[[57 24 64 80 55 60 46 34 58 74 66 61]
 [57 40 24 36 62 80 81 70 57 52 58 63]
 [57 28 41 78 78 57 55 62 33 37 60 57]
 [57 44 27 27 46 68 81 81 73 61 53 53]
 [57 25 78 68 55 52 35 55 88 52 36 68]
 [57 47 33 24 29 45 63 77 82 81 74 64]
 [57 41 25 32 57 77 83 75 62 53 54 61]
 [57 31 33 71 82 67 52 59 58 29 39 61]
 [57 48 35 25 26 37 54 69 79 83 80 74]
 [57 44 28 26 41 63 78 83 78 67 56 52]
 [57 25 77 70 53 56 30 57 84 52 48 60]
 [57 24 64 80 55 60 46 34 59 74 66 61]]: 57

[[  6 -13 -11 -20 -20 -21 -13 -14  -5 -11]
 [ 22  14   8   3 -15 -19  10 -18 -19  10]
 [-21 -16 -13  11 -24 -14  -9  -5  25  -9]
 [ -2 -20 -12 -24 -25 -19  -7  -4  21  -2]
 [  0  17   5 -14 -21  -8   9   2  15   6]
 [ 24   2   6 -38   9   0   5  -3  -3 -13]
 [  2  -5   1  -8 -36 -25   2  -7 -22 -23]
 [-18 -22 -14 -29  -3  -2 -12  -3 -24  22]
 [-43 -24 -15   7 -10 -10 -16  -1 -11   3]
 [ 29  14   7  -5 -26 -17   7 -11 -20 -41]]: -9

[[7668 6941 3556 4388 4838 7816 7329]
 [4931 4533 4888 4586 4612 5087 4818]
 [4931 4629 5720 4595 4593 4943 4399]
 [4455 4629 2689 4612 4602 4512 4504]
 [4574 4533 3490 4578 4612 4656 4609]
 [4812 4629 2533 4578 4602 4225 4923]
 [4574 4533 4783 4604 4584 4368 4609]
 [4574 4533 5461 4621 4565 3937 4818]
 [4693 4533 4905 4578 4593 4656 4818]
 [7668 6941 4256 4388 4810 8247 7015]
 [4812 4533 3565 4604 4584 4943 4399]]: 4399

[[ 27  81 133  56 104 133 121]
 [137 108  62  81  18  30  60]
 [100  89  54 128 132  13 132]
 [ 19 101  81  95 144  98 130]
 [ 21 107  65  76 102 107 143]
 [ 93 108 100  57 123 155 123]
 [ 75  99  44  58  36  78  77]
 [ 87  48 197  70 105 109  64]
 [ 30  99  96 136  78 114  58]]: 132

[[7 7 7 5 4 2 5 3]
 [3 4 7 7 6 3 2 7]
 [7 3 1 0 6 3 4 5]
 [4 4 4 3 4 6 5 6]
 [3 4 3 6 4 5 4 3]
 [3 4 3 5 4 4 5 3]
 [2 4 3 6 6 5 5 3]]: 5

[[3754 2150 2856 3872 6705 2595 2707 6020 6817 4462 6696 4246]
 [8061 8454 5775 4152 1940 3904 8526 3207 8757 2609 3800 5533]
 [5673 5017 5318 4728 5079 4126 5325 4391 5240 3850 4280 4647]
 [3501 4019 2923 4856 2931 5478 3500 4064 2967 5829 4742 4708]
 [6921 6277 4275 6783 5561 3426 7085 4354 4608 4626 4288 5020]]: 4647

[[ 463 -116 -116 -176   99  126  206 -342  168  -49  -89   99  -88  391]
 [ 102  -37  127  286   11 -168  105 -561   46  470   54  219  -50  135]
 [ 448  -59  -66   76  -31  174  364  134  -64 -149  129  -14  123  -69]
 [  31   57   95 -177   14   88  185 -205  -88    6   43   39  602  -77]
 [-481   16   -8   -5  -22  226  -69   35  158  196   17   50 -309 -183]
 [-571  -97   90 -138   41   -9 -182  -91   55   16  -46    0 -399   35]
 [ 508  -80   19  113   31   18  -66  -42 -194  224 -145   15  339  -30]
 [ 566   47  173 -176  157   89   10  149 -124  292   -7  -66  103 -123]
 [ 364   -2 -140  -45   86   19 -234  -44   85  -50   19  140 -229 -389]]: -69
---
array([[6, 5, 7, 3, 6, 5, 5],
       [9, 7, 4, 3, 6, 4, 1],
       [8, 6, 3, 6, 3, 2, 2]]) Out: 2

array([[  12, -534,  146,  128,   17,   69],
       [ -26, -710, -246,  500, -245,  223]]) Out: 223

array([2713, 5961, 8006, 3933]) Out: 3933

array([ 704, -714, -299,  483, -390,  642, -145]) Out: -145

array([6189, 8129, 2495, 4857, 2389]) Out: 2389

array([[ 15,  -2,   9, -30],
       [ 13,  38,  -4,  21]]) Out: 21

array([[8746, 4478, 4697, 2687, 9872, 8022],
       [8929, 8868, 7434, 8575, 2995, 3385],
       [3046, 7933, 2832, 9049, 3097, 9677]]) Out: 9677

array([ 46, -47,  44, -18]) Out: -18

array([[  8,   9, -28,  -7,  16,  15],
       [ 17, -16,  -1,  12, -16,   5],
       [-31,   9, -18, -10, -14,  34]]) Out: 34
---
[[ -6.2  -2.2 -55.1 -49.4 -17.2   6.8   1.5]
 [ -1.6 -10.9   6.0 -16.1 -22.1 -18.5  10.8]
 [ 26.5 -43.2 -15.4  12.8  -1.0   6.9 -20.6]] Answer: 1.5

[[ 35.4  30.1 -10.1  38.3   6.3]
 [ 11.2   7.2 -18.2   1.2 -12.5]
 [ 23.6  -4.9 -36.5  68.0  31.9]] Answer: 6.3

[[  5.7 -23.9 -15.4  46.1]
 [ 30.4  16.3  70.4 -37.4]
 [ 24.0  19.7 -38.8 -36.9]] Answer: 46.1

[[-12.9   8.3  -5.7  19.4 -20.5  37.1 -10.4]
 [-14.7  70.5  67.7   2.5 -38.4  21.8 -70.2]
 [-43.1 -34.0   9.1  -8.9  -6.6  24.7  59.3]] Answer: -10.4

[[-26.0  13.4 -34.4  22.9  -6.5]
 [ 60.3 -47.3  39.4 -22.4  14.5]
 [-24.6  37.5 -30.5  23.4 -22.4]] Answer: -6.5

[[  8.6 -26.0 -21.5  23.0 -15.2  -8.5  -7.6]
 [-43.9 -74.2 -22.5  35.8  -7.8   9.2  -3.7]
 [  6.4 -11.5  -5.0 -21.3  34.4  -8.8  -9.0]] Answer: -7.6

[[ 19.8   2.9  -0.5 -12.8  19.4  25.9   7.8]
 [-27.1 -41.6   1.4   6.2 -41.1  51.0  40.3]
 [-18.1  -0.8 -11.9 -10.6  26.6 -61.2 -54.8]] Answer: 7.8

[[ 51.2 -61.9 -10.6  13.4  10.2   7.1]
 [ -6.2   0.5  -8.9  -7.0   3.2   0.7]
 [ -2.0  -1.1  -3.3  -2.4   0.2   0.7]] Answer: 7.1

[[ -4.0   1.6  19.8  -5.1  58.3  11.2 -55.0]
 [ -2.6   0.5  13.1  -1.0  58.3   9.4 -41.5]
 [ -2.4  -0.3  19.7  -0.7  58.3   9.0 -41.9]] Answer: -55.0
---
Q:
-16.1   -9.2   -2.1   -5.9
 62.7  -30.5   14.3   10.1
A: -16.1, 10.1

Q: -27.1   18.0    7.8  -11.2  -53.4  -12.7  -23.6
A: -27.1, -23.6

Q:
 24.4  -17.9    0.1   12.4    0.0    8.5   32.1
 13.3   57.9  -19.9  -22.8   -6.8   20.5  -17.4
A: 24.4, -17.4

Q:
-55.7   13.9  -38.7   26.5   43.1    5.8
 -2.1   31.6   -8.5   45.4   47.0    4.8
A: -55.7, 4.8

Q:
  8.5   28.0  -52.9  -19.5   14.7   23.2   13.7
 33.6    6.8   26.6   -1.6   33.9  -13.5  -47.5
 37.2   -5.5  -47.9  -27.7   47.2   -9.1   25.7
A: 8.5, 25.7

Q:
-51.6   42.4   20.5  -49.0
 59.7  -68.0  -40.4   55.1
 -5.8   -1.2   -2.7   -5.9
A: -51.6, -5.9

Q:
 73.9   41.9  -29.6   -5.0  -11.4
-10.3  -15.2  -11.2    4.7    9.6
A: 73.9, 9.6

Q:  9.9   7.8  16.4  54.2
A: 9.9, 54.2

Q:
  8.1   11.4  -75.0   -1.5    0.9
 17.2   -1.8  -18.2   -0.5    6.0
 -6.2   11.8   -7.4   -7.5  -30.0
A: 8.1, -30.0

Q:
 49.2   18.3   -4.1   17.1   -0.3    3.5   17.4
 -8.0   18.3   -4.1   -0.1  -11.6    2.5   17.4
 64.7   31.8   -4.1   22.3   12.5   28.1   17.4
A: 49.2, 17.4
---
[[  6.6 -61.7 -13.4  40.5  23.8]
 [ 22.9  30.3  37.4 -30.9 -46.5]
 [-38.2  54.9 -31.4  18.3 -35.2]] out 37.4

[[ 20.1 -39.7 -26.3  38.5  -4.2]
 [-34.0 -63.1  -2.1   6.3  -9.0]
 [ 49.5  14.8 -30.7 -27.1   2.1]] out -2.1

[[-55.8  11.5 -13.3 -47.0  34.1]
 [ 45.7  64.0  46.8 -58.9   3.3]
 [ 24.8 -10.6  43.0 -58.0  26.7]] out 46.8

[[ 12.7  -9.5  35.4 -36.6  52.0]
 [ 30.8  46.3   2.3 -12.2 -50.4]
 [ 32.3 -53.1  -8.3 -24.8  34.8]] out 2.3

[[ 17.7  38.4  -1.4 -25.3  16.9]
 [ 22.0  38.7  41.8  34.3  62.5]
 [ 36.1  26.9  -4.8 -34.9  11.7]] out 41.8

[[  2.2 -37.5  -2.4  -1.6  -9.9]
 [  5.9  67.2  -1.8   0.0  -0.7]
 [  7.4 -14.4   1.7   5.2  -2.3]] out -1.8
---
[-4.3, -10.9, 27.7, -65.0, -48.0, 7.5, -56.9]	-56.9, -4.3

[9.0, -6.2, -1.1, 59.9, 45.0, -8.7, -60.3]	-60.3, 9.0

[-19.8, 32.4, -70.1, -25.9]	-25.9, -19.8

[26.0, -41.4, 20.4, 0.0, -70.9, -35.1, 56.2]	56.2, 26.0

[[48.5, -33.0, -29.8, -26.3, 38.3],
 [-3.9, -33.0, 52.4, 51.3, 41.2],
 [-0.5, -63.6, 28.8, -20.9, 64.6]]	38.3, -0.5

[21.4, -57.3, -37.7, -10.9, 42.9, 11.0, -46.7]	-46.7, 21.4

[[47.6, 40.1, -18.4, -68.7, -17.2],
 [71.3, 16.9, -38.4, -28.0, 17.6]]	-17.2, 71.3

[72.3, -3.9, -10.4, 53.5, 23.8, -15.5, 59.8]	59.8, 72.3

[55.0, -15.4, -56.1, 10.7, 48.7, 23.8]	23.8, 55.0

[[61.3, -14.4, -1.3, -17.1, 10.0],
 [-26.8, -5.1, -0.8, -4.9, -12.4],
 [-3.0, -8.6, 18.1, 28.5, -11.4]]	10.0, -3.0
---
[19 43 89 33  9] --> 89
[ 76 158  46 214  11] --> 46
[690 473 904 208 267] --> 904
[5 7 1 8 6] --> 1
[  9 -30  33  30 -29] --> 33
[14 65 15 80 67] --> 15
[184  22 240 194 184] --> 240
